Each row below holds a small network's activations on one input, seen along a few directions.
In each table, some parts of the input vary, and every possible input appears once, in random order.
A made-up example of a description, with smaller parts first: line(4) and (point or line(9) or (values(3) and ring(5))).
Shared parts are said once, and a part with two or three values counts as separate values.

Rows:
row 1: [-11  49 -11 -15 -41 -48 -76 -39 -38  -6   9]
row 2: [100  75  53 -18 -52  23  62  14 -60 -61  60]
row 3: [-15 -55 -49  -5  53  26  64   4  61 -34  -9]
row 4: [ 19  66  -8 -21 -48 -34  15  12 -50 -36  50]
row 5: [-21 -64   1   9  35  41 -13 -34  56  25 -37]
row 6: [  3 -63 -22  -3  61  29  -2 -57  65  -3 -36]
row 7: [-41 -33  16  48  14  48 -22   4  55  66 -51]
row 8: [ 53  71  28 -18 -47  -8  41  11 -56 -51  57]
row 9: [-63  45 -71 -14 -38 -65 -29  19 -49 -28  14]
row 10: [ 33  57  25 -19 -42 -29 -51 -42 -41 -16  25]
row 11: [-47  37 -41 -12 -32 -62 -94 -39 -43  -2 -12]
row 12: [-25 -63   2  28  26  39 -19 -19  47  46 -42]
row 13: [-35 -47  11  45  21  46 -24  -4  52  55 -39]
row 14: [-49 -37 -22  42  15  39  40  50  43  35 -14]
row 15: [-25  58 -43 -18 -47 -53 -11  15 -47 -26  34]
row 16: [ 50  12  76 -39  38 -82 -59  30 -64  25   4]
row 17: [-35 -55 -32   7  29  34  52  21  46   5 -12]
row 18: [-20 -58 -41   2  37  21  62  10  54 -15 -15]
row 19: [-41 -54 -28  26  20  34  46  39  40  21 -16]
row 20: [-54 -24 -16  46   8  41  42  58  46  46 -26]
row 21: [118  67  83 -15 -46  27  -3 -43 -54 -36  35]
row 22: [ -4 -67 -12   4  43  26  -4 -48  61  11 -41]
row 23: [ 36  21  43 -42  32 -87   5  84 -72   5  29]
row 24: [ 70  63  58 -15 -40  -5 -24 -47 -50 -25  31]
Changing only one part turns row 18 into row 22. The same change can be made to row 14. Which row results? -> row 13
Describe the family of inputs behind these rows. -> values(2) and (point or line(5) or line(6))
Which other rows does row 9 become when the line(5) part takes its other values? List them by row number. -> row 2, row 4, row 8, row 15

Rows:
row 25: [ 15 -67  28  31  24  72  36  15  47  47 -20]
row 26: [124  34  73 -13   1  63 109  15 -27 -42  56]
row 27: [ -7   0  23  -3 -17 -22 -99 -37 -26  75 -16]
row 28: [-61 -20 -59   3  51 -69   4  79 -17  -2 -13]
row 29: [114  94  68 -35 -51 -48 -37 -31 -91 -19  67]
row 30: [-88   3 -95   3 -33  -7  18   4  10 -71   7]
row 31: [ 41  88 -23 -32 -54 -50  76  84 -85 -61  67]
row 32: [ 34 -78  26   5  82  31  34  24  54  29 -27]
row 33: [  2 -18  35 -34  38 -62 -96 -33 -17  49 -28]
row 34: [ -14   15  -13  -12  -38   -1  -83 -107   -3  -29  -17]
row 35: [-93 -18 -43  10 -14 -28   7  69 -10  22   4]
row 36: [-86  19 -52  24  -5 -21  13  50  15 -18 -10]
row 37: [  3 -56  -5   9  -3  86  62 -63  74 -36 -14]
row 38: [ -1  37  14  12  -8 -16 -93 -58  -2  33 -31]
row 39: [ 17 -33  22  32  28  74  49 -11  78  23 -25]
Changing only one part turns row 35 into row 25. The same change can be made to row 36. Which row results? -> row 39
Describe the family of inputs behind these rows. -> values(3) and (point or line(4))
Which other rows does row 28 become when the values(3) part takes its other values? List them by row number. -> row 32, row 33
Which other rows agree with row 27 in the values(3) part? List them by row number. -> row 29, row 33, row 34, row 38

Rows:
row 40: [-22 -53 -12  14  16  41  68  17  29   6  -7]
row 41: [-12 -20  -1  20  38  34  55  13  46   9 -27]
row 42: [-43 -25 -40  14  -3   1  -1  22  -1   6   0]
row 43: [ 52  30 -14 -38 -29 -18  34 -23 -49 -61  46]
row 44: [-66   9 -27 -18  -7 -60 -82 -23   2  25 -11]
row 45: [ 63  62  -4 -30  -7 -24  21 -27 -32 -58  26]
row 46: [-52 -10 -24 -18 -17 -55 -87 -28 -15  25 -39]
row 47: [-64 -18 -47   9  -8 -32 -28  12  -9  -1   1]
row 48: [-24  -9 -15  19  13   1 -29  -8  18  31  -4]
row 49: [ 66  20  73 -27  -2 -25 -17  16 -63 -12  21]
row 50: [-23 -38 -32   7   9  31  35  26  10  16  -3]
row 51: [ 14  59  21   0 -72  13  20  19 -48 -35  49]
row 52: [ 25  91  31   8 -51   7   6  15 -31 -33  29]
row 53: [ 71  46  11 -33 -14 -18   8 -51 -29 -36  42]
row 54: [-36  -4 -27  14   5 -39 -49 -19   8  34  -7]
row 55: [-75  25 -42 -16  -1 -66 -69   2   0   3 -27]
row 56: [  4 -54  21  19  25  52  31 -18  32  22 -35]
row 57: [-87  -7 -52 -23 -23 -60 -55   7 -17   0  -7]
row 58: [ 58  51  46 -25   9 -47  13  45 -52 -15  24]
row 59: [ -8 -73  -7  11  23  61  70  25  69 -20  -2]
row 60: [ -3 -37  14  19  31  41  42 -13  48  32 -11]
row 61: [-12 -19  -1  13  27  38   1  -4  30  31  -2]
row 62: [-44  13 -43  15  11 -45 -35   7   5  12 -24]
row 63: [-17 -26  -7  19   6  12 -40 -12   2  21 -28]
row 64: [ 10 -43  -1  18  42  48  64  20  83  -8 -27]
row 65: [ -5 -36   6  13  21  49 -10  -9  14  21 -26]
row 66: [-12  -5 -22  14  31  25  21  21  26  18 -23]
row 67: [ 18 -74  26  16  32  72  34 -10  71  -4 -30]
row 68: [ 47  20  36 -33 -13 -42  26  49 -69 -17  44]
row 69: [ 18 -59  14  16  35  54  51  -6  85  15 -11]
row 70: [ 40  73  40   6 -60   7  -1 -10 -30  -2  40]
row 71: [-32   8 -30  21  20  -5 -15  18  15   9 -20]
row 72: [-37 -19 -14  14   1 -21 -67 -23  -6  14 -27]
row 73: [ 78  29  18 -33 -21  -7  -3 -56 -45 -45  18]
row 74: [ 66  35  61 -27   2 -41   0  20 -50   7  40]
row 75: [ 47  56  47   5 -67  17 -12 -15 -46 -11  17]
Describe the family of inputs behind these rows. -> line(4) and (values(3) or line(6))
Which other rows agree with row 68 in the line(4) part? List them by row number. -> row 40, row 42, row 43, row 47, row 50, row 51, row 57, row 59
Which other rows does row 70 become when the values(3) part takes its other values? List them by row number. -> row 53, row 74
Which other rows does row 58 become when the values(3) part takes its other values? List them by row number. -> row 45, row 52
